Here are a small network's activations along a few directions, averaged over the inputs that share one value of a field.
Related values have similar rows: they may be neighbours, one step apart, or belong to one group.
(in the rows, 500 means zero)
Strong random noise was added to every row along 14 fixed directions; ignore it. To show where, here is one row again and again, with new noise each time:
[517 439 719 584 520 444 441 498 474 648 567 592 761 335 410 628 377 732
 374 437 593 475 450 402 576]
[444 630 513 473 523 494 515 483 439 462 338 578 441 489 561 559 403 496
 800 333 505 555 591 523 570]
[295 298 360 504 571 486 653 495 542 418 540 463 514 495 630 527 344 305
 419 462 541 628 466 463 550]
[729 451 459 469 549 426 301 367 529 632 380 602 488 509 284 509 536 667
 615 393 487 460 574 486 610]
[401 346 815 638 577 544 399 436 395 674 543 544 674 371 396 559 685 370
 670 234 526 456 290 416 582]
[564 365 510 648 444 349 620 612 432 474 411 475 325 641 289 484 638 443
 606 411 368 381 602 346 626]
[458 319 355 404 764 370 625 570 569 485 429 544 566 492 412 684 296 430
 686 510 471 586 427 409 744]
[570 519 267 529 433 426 501 424 483 528 416 469 404 545 553 483 468 596
 346 565 461 476 672 406 463]
[588 561 430 336 578 640 440 382 379 434 772 532 428 569 383 465 490 378
 498 666 326 428 231 569 354]
[561 748 315 363 573 420 599 503 526 468 418 456 754 358 476 719 178 509
 238 747 480 669 472 391 599]
[463 538 514 535 516 550 657 371 569 346 375 585 640 532 532 467 527 626
 477 413 616 448 536 537 481]
[537 416 691 290 497 478 371 615 649 461 231 248 634 615 396 499 627 580
 427 797 454 493 449 659 637]
[534 581 776 428 373 426 417 382 265 437 562 569 609 483 341 553 473 520
 482 565 372 548 409 629 640]
[479 667 483 648 258 518 574 648 375 489 585 360 289 518 522 444 476 350
 302 517 387 482 601 361 346]
[436 524 569 571 427 527 327 526 687 697 270 338 553 355 578 533 536 495
 421 408 591 614 599 494 569]
[413 490 398 575 425 545 626 707 477 404 620 430 223 630 618 497 367 601
 473 566 385 277 574 349 377]


Values of E:
e13: [674 460 147 410 543 510 405 486 775 416 332 406 445 580 514 471 425 494
 406 452 597 465 615 441 542]
e12: [458 487 573 506 357 515 536 521 472 393 629 548 397 568 544 367 495 477
 522 442 497 574 565 598 486]
e10: [429 305 650 421 369 452 457 500 442 375 472 425 371 656 459 384 653 432
 477 620 368 484 531 667 621]
e8: [415 860 197 383 595 643 583 457 823 379 525 466 330 458 592 601 391 436
 614 743 379 618 386 700 548]
e7: [387 479 605 378 594 564 570 624 291 480 489 444 660 521 731 513 541 443
 560 609 559 448 453 447 312]
e16: [400 283 528 495 564 460 485 350 513 498 375 470 888 427 613 487 484 529
 317 352 770 598 479 418 565]
e14: [433 541 770 636 324 524 407 556 617 514 600 534 287 401 410 556 542 514
 707 291 382 498 453 672 729]
e3: [512 592 379 339 538 522 508 591 551 371 456 503 395 620 542 512 339 537
 602 643 454 473 599 538 521]
e5: [550 615 502 504 310 518 500 339 622 422 282 457 552 515 474 349 592 466
 329 438 603 700 681 723 499]
e9: [496 530 425 450 389 612 379 640 376 397 575 429 451 565 635 460 327 325
 327 339 597 446 555 322 292]
e15: [515 453 516 427 582 387 530 641 582 514 424 476 635 462 544 620 435 732
 522 636 521 428 516 442 682]
e4: [395 213 497 646 601 443 744 338 410 346 647 649 739 481 465 546 505 363
 396 274 566 464 387 389 616]
e11: [602 666 352 582 482 573 489 398 467 582 451 467 641 408 664 382 705 431
 259 500 660 511 509 397 254]
e6: [480 285 574 439 556 609 296 579 498 589 573 466 635 534 550 335 389 470
 366 351 788 551 498 471 256]
e1: [585 661 672 451 301 463 406 425 339 373 508 640 578 478 571 500 396 757
 338 565 545 467 664 628 460]
e2: [584 637 652 380 426 576 252 641 540 586 523 418 447 518 510 381 536 594
 573 651 507 515 490 636 385]
The values of E form a 4 by 4 grid.
- Name the neighbours of e15, in listed order. => e12, e14, e11
- Name the neighbours of e3, in listed order. => e10, e6
- Name the neighbours of e1, in listed order. => e7, e9
Each value of E is a pair of two hidden parts, and every pair occurs once (4 first parts, 4 second parts).
- e15 and e12 share the first part; e15 and e4 share the second. Which value has the first part of e4 and the second part of e12? => e5
- e2 and e11 share the first part; e2 and e8 share the second. Which value has the first part of e8 and the second part of e11? => e13
- e10 and e7 share the first part; e10 and e16 share the second. Which value has the first part of e16 and the second part of e7? => e14

Values of G:
g2: [311 366 493 366 384 516 390 539 616 402 485 365 424 559 730 440 389 403
 433 538 557 674 546 682 583]
g14: [477 282 473 506 523 559 467 373 698 426 475 420 508 567 489 458 763 514
 422 592 421 343 352 591 587]
g12: [527 503 317 605 550 535 579 405 584 535 502 421 585 505 380 530 585 396
 293 528 426 406 420 259 503]
g1: [577 542 632 599 365 444 346 620 539 608 432 337 533 414 365 572 604 377
 374 469 437 476 459 369 666]
g6: [606 283 596 537 520 488 319 558 206 629 661 499 561 517 276 494 470 367
 469 289 491 435 404 244 435]
g10: [582 450 268 546 592 630 531 526 634 481 708 585 444 499 566 434 374 559
 355 444 608 337 482 362 298]
g3: [599 521 548 487 608 514 373 429 556 602 583 602 583 421 373 540 519 652
 615 534 496 451 350 499 559]
g8: [518 503 363 479 480 458 458 689 523 553 484 459 341 489 482 616 264 511
 446 555 422 481 629 380 559]
g7: [716 620 362 363 540 494 446 490 393 599 557 459 371 628 383 373 611 556
 487 780 377 458 488 514 287]
g4: [676 560 461 487 421 363 441 265 458 582 467 600 395 465 324 465 642 489
 555 570 366 675 568 783 623]
g16: [602 470 558 392 519 388 540 581 225 444 602 474 615 567 352 555 419 486
 336 719 418 469 414 434 422]
g9: [600 434 561 433 552 519 440 595 188 443 657 562 570 554 468 486 409 475
 518 416 513 309 456 254 313]
g15: [652 546 439 731 481 300 724 512 483 711 603 529 522 396 296 554 644 652
 259 713 433 510 538 380 465]
g11: [283 566 346 604 486 651 493 348 700 443 413 472 391 451 762 561 523 487
 604 264 489 392 506 435 604]
g5: [307 190 652 365 482 507 380 479 375 262 575 544 674 639 645 576 198 689
 464 392 518 319 427 356 732]
g13: [477 510 638 384 266 545 220 300  37 406 695 433 503 594 580 498 540 401
 256 645 229 322 406 478 503]
The values of G form a 4 by 4 grid.
- Name the neighbours of g4, in listed order. => g14, g16, g15, g13
- Name the neighbours of g10, in listed order. => g1, g9
- Name the neighbours of g5, in listed order. => g3, g7, g11
